Each row below holds a small network's activations on one input, seen along a few directions.
In each table, some parts of the input vary, and every possible input appears once, in random order.
Descriptions start from the smaller parts, as in this example, which fits no table here: one of 2 separate values, together with either a single point or one of 9 places along a line or (one of 6 places along a line, together with one of 8 places around a ring).
Shared parts are said once, and a part with two or three values counts as separate values.
In the rows, zero is written as 128.

Other details of the inputs shift rows strongly along two fixed directions, in all tables alike. That doesn't count.

Table:
r1: [129  71  89 199 148 140  25 117  97 231 121 194]
r2: [186  59 124 124 194  75 138 159 105 102 245 104]
r3: [155 112 166  54 146 123 214 184 164  57 194  45]
r4: [167 102 100 195 127 119  77  65  33 234 142 209]
r5: [184  68  96 224 161 165  77  67 122 233 109 149]
r6: [178  36 115 193 216 145  73 121 156 177 166 111]
r7: [145 108 113  92  57  88 207 138 115  77 102  38]
r8: [116 163 142 100 114 155 174 150 180  27  87  69]
r9: [ 62  97 114 157  72 127  38  83  55 209  43 176]
r10: [ 74 215 139  31  50 112 132 103 145  66  51 124]
r11: [174 126 155 102 219 165  83 123 130 197 197 147]
r12: [ 67 151 140 132  51 162 170 127 150  55  29 104]
r13: [213 153 134  77 209 122 120 165 211 102 216 121]
r14: [186  98  86 119  93  91 216 178 157  59 149  38]
r15: [161  74 151 161 230 127 178 165 195 127 185  70]
r16: [174 111 154 144 198 142 110 123  97 178 242 178]
r17: [ 73 234 127  60  42  90 141  94 114  37  89 155]
r18: [188 160 153  69 176 122 170 157 238  16 156  53]
r19: [  6 161 144 106  27 100 180 135 100 103  23 103]
r20: [ 41 222 128  87  20 121 154 110  76  45  67 146]
r21: [160  88 133 141 212 108 175 196 175 139 211  93]
r22: [ 79 182 112 149  88 179  57 108 102 181  56 210]
r23: [ 23 162 129 176  71 111 103  85  41 192  61 217]
r24: [131 119 125 177 151 183  62 119 112 229 131 216]
Description of these inputs: one of 4 places along a line, together with one of 6 places along a line.
The inputs of r7 and r4 match in every part but the place on the line of 4. If r19 is changed in the same way as r7 into r4, which row does it become?
> r23
Which other rows does r18 become when the place on the line of 6 takes its other values? List them by row number.
> r5, r6, r8, r12, r15

Table:
r25: [170  85 128 148 193 129  99 131 135 168 180 130]
r26: [122 121 141 131 145 135 164 157 151 108 144 104]
r27: [106 129 125 179 125 161  98 109 116 181  90 172]
r28: [114 139 125 126 110 125 121 116 124 136 102 132]
r29: [116 147 120 132  98 137 117 115 111 139 100 151]
r30: [139 137 143 114 151 127 142 133 138 115 158 122]
r31: [136 111 130 121 131 113 150 134 133 109 137  95]
r32: [129 116 129 125 136 114 147 146 127 103 152 112]
r33: [142 137 127 120 128 120 152 135 134 108 142 116]
r34: [126 140 134 114 127 118 152 137 130 111 143 119]
r35: [125 139 117 130 103 138 113 113 121 141  99 141]
r36: [104 131 130 137 109 122 134 118 104 131 115 135]
r37: [124 129 116 132 100 131 123 119 120 134 102 132]
r38: [129 140 136 110 140 124 141 143 143  95 150 119]
r39: [167  83 135 172 210 155  52 101 100 252 181 187]
r40: [137 137 121 123 127 122 137 139 136 105 138 124]
r41: [140 117 122 129 130 116 149 142 131  95 146 108]
r42: [117 143 119 136 102 131 115 106 118 141  93 145]
r43: [102 126 131 136 111 123 123 115 104 142 107 137]
r44: [ 89 129 137 143 119 144 128 133 132 141  92 133]
r45: [128 113 126 123 117 124 135 130 125 121 120 107]
r46: [101 124 126 133 112 121 120 126 112 128 109 134]
r47: [131 130 134 103 131 123 143 144 135 116 141 112]
r48: [166 124 146  94 171 125 163 158 157  92 193  92]
r49: [121 135 120 134 100 130 128 122 112 132 109 140]
r50: [151 131 131 110 135 134 137 132 148 106 139 108]
r51: [120 151 129 128 110 144 114 111 119 132 106 150]
r52: [121 139 113 133 107 128 113 121 129 125 102 140]
r53: [106 143 132 122 113 124 126 121 118 136 109 138]
r54: [131 118 128 140 132 140 153 144 159 109 116 100]
r55: [117 137 131 140 127 153  74  94 114 180  98 170]
r56: [129 144 127 123 126 130 129 129 137 102 129 130]
r57: [111 136 118 131 112 128 104 120 126 137  99 143]
r58: [139 121 116 125 122 117 139 139 141 102 130 111]
r59: [126 131 130 109 135 116 137 147 139 108 142 116]
r60: [125 138 128 115 128 118 142 146 135 103 144 122]
r61: [138 134 138 108 138 124 142 131 148 105 135 105]
r62: [116 126 122 127 104 128 120 122 120 137 102 129]
r63: [130 137 132 111 126 126 144 141 129 116 143 121]
r64: [147 120 121 135 142 121 131 138 133 123 152 129]
r65: [174 103 137 123 182 125 139 150 138 142 201 118]
r66: [101 130 127 136 101 132 123 117  98 141 106 144]
r67: [139 119 125 127 122 125 148 134 121 112 138 111]
r68: [132 122 127 119 124 114 146 134 136 114 129 105]
r69: [130 125 128 119 132 112 149 151 135 101 152 115]
r70: [119 144 122 129 113 135 109 115 134 118 102 141]
r71: [131 119 122 120 125 114 136 142 141 107 130 108]
r72: [114 130 123 147 105 127 127 110 103 136 107 141]
r73: [147 136 133 113 135 126 144 127 149 100 137 108]
r74: [145 113 125 126 128 116 153 131 133 104 138  97]
r75: [151 117 136 117 156 111 162 150 139 111 178 104]
r76: [121 125 131 115 119 122 138 138 124 124 129 119]
r77: [117 123 117 140  97 135 116 110 108 139  93 135]
r78: [208 100 142 161 245 155  74 109 136 219 222 172]
r79: [116 133 117 142  99 127 118 108 114 142  94 143]
r80: [105 148 140 118 118 131 122 115 123 129 108 139]
r81: [118 121 114 142 106 126 118 119 118 123 102 130]
r82: [134 125 125 131 133 138 100 116 122 164 120 144]
r83: [112 140 121 144  99 127 123 111 106 140 101 151]
r84: [104 134 130 128 110 120 128 122 113 137 110 136]
r85: [122 115 134 133 136 136 149 148 159 113 116  96]
r86: [103 145 134 119 119 131 112 123 127 122 109 143]
r87: [146 105 129 149 177 132  86 125 121 187 164 162]
r88: [112 141 128 124 117 132 107 118 134 122 102 137]
r89: [132 135 142  98 138 129 142 140 142 106 143 110]
The inputs of r52 and r40 match in every part but one. If r50 is changed in the same way as r52 into r40, which row does it become?
> r51
The inputs of r33 and r34 match in every part but one. If r67 is changed in the same way as r33 into r34, which row does it become?
> r66
What is each input in this table made of?
> one of 5 places around a ring, together with either a single point or (one of 3 separate values, together with one of 4 places along a line)
Start at r36 and move only the place on the ring of 5, one step at a time. The first step leads to r72. Which rows follow, in order?
> r74, r31, r43
List by row number the other rows that have the place on the ring of 5 in common with r71.
> r25, r28, r31, r45, r55, r57, r61, r62, r68, r82, r85, r88
Which other rows does r34 become when the choice among 3 separate values takes its other values? List them by row number.
> r60, r63
List by row number the other rows that have the place on the ring of 5 in common with r87.
> r39, r43, r44, r46, r47, r53, r59, r76, r80, r84, r86, r89
Start at r74 and move only the place on the line of 4, one step at a time. The first step leads to r79. Which rows follow, in order?
> r42, r73

Table:
r90: [140 114 116 133 111 130 124 122 120 143 112 121]
r91: [ 60 129 126 145  68 143 129 122 140 116  25 114]
r92: [152 123 153 110 180 116 164 152 144 101 198 103]
r93: [123 133 150 133 180 164  84 122 161 170 122 148]
r94: [135 106 109 166 134 139  62 101 102 198 113 174]
r95: [ 96 123 114 116  77 102 150 144 119  91  93 100]
r96: [137 138 133 125 141 134  87  95 115 158 130 159]
r97: [ 80 128 126 143  82 115 160 126 104 102  89 116]
r98: [107 165 126  97  79 133 129 116 123 109  87 132]
r99: [135 134 136 125 148 142  92 110 111 188 139 166]
r100: [162 141 137 120 161 130 136 125 150 105 165 122]
r101: [148 125 145  99 161 113 136 132 135 117 172 111]
r102: [123 141 133  81 121 103 156 157 143  74 147  98]
r103: [130 147 125  89 116 115 134 140 143  85 133 114]
r104: [138 132 146 129 164 143 131 136 126 157 168 148]
r105: [139 123 110 136 113 119 150 144 144  88 123 107]
r106: [160  94 136 130 167 121 182 167 144 116 188  85]
r107: [ 70 164 132 112  81 120 146 142 117  89  96 140]
r108: [138 115 115 183 141 148  79  87 105 189 112 176]
r109: [158 147 130 134 153 152 113 117 140 150 148 154]
r110: [145  95 128 134 159 110 167 171 142 103 179  93]
r111: [137 151 122 142 143 144  88 114 131 150 133 174]
r112: [168 111 118 156 152 144 124 125 136 155 146 133]
r113: [ 83 127 118 139  71 114 124 105  93 129  69 130]
r114: [121 114 121 127 102 121 143 132 115 133 111 110]
r115: [144 108 121 126 123 113 139 124 126 111 130 100]
What is each input in this table made of?
> one of 2 separate values, together with either a single point or (one of 3 separate values, together with one of 4 places along a line)
List by row number the other rows that have the choice among 2 separate values in common with r109.
> r92, r93, r96, r98, r99, r100, r101, r102, r103, r104, r107, r111
Which other rows does r97 become when the choice among 2 separate values takes its other values? List them by row number.
> r92
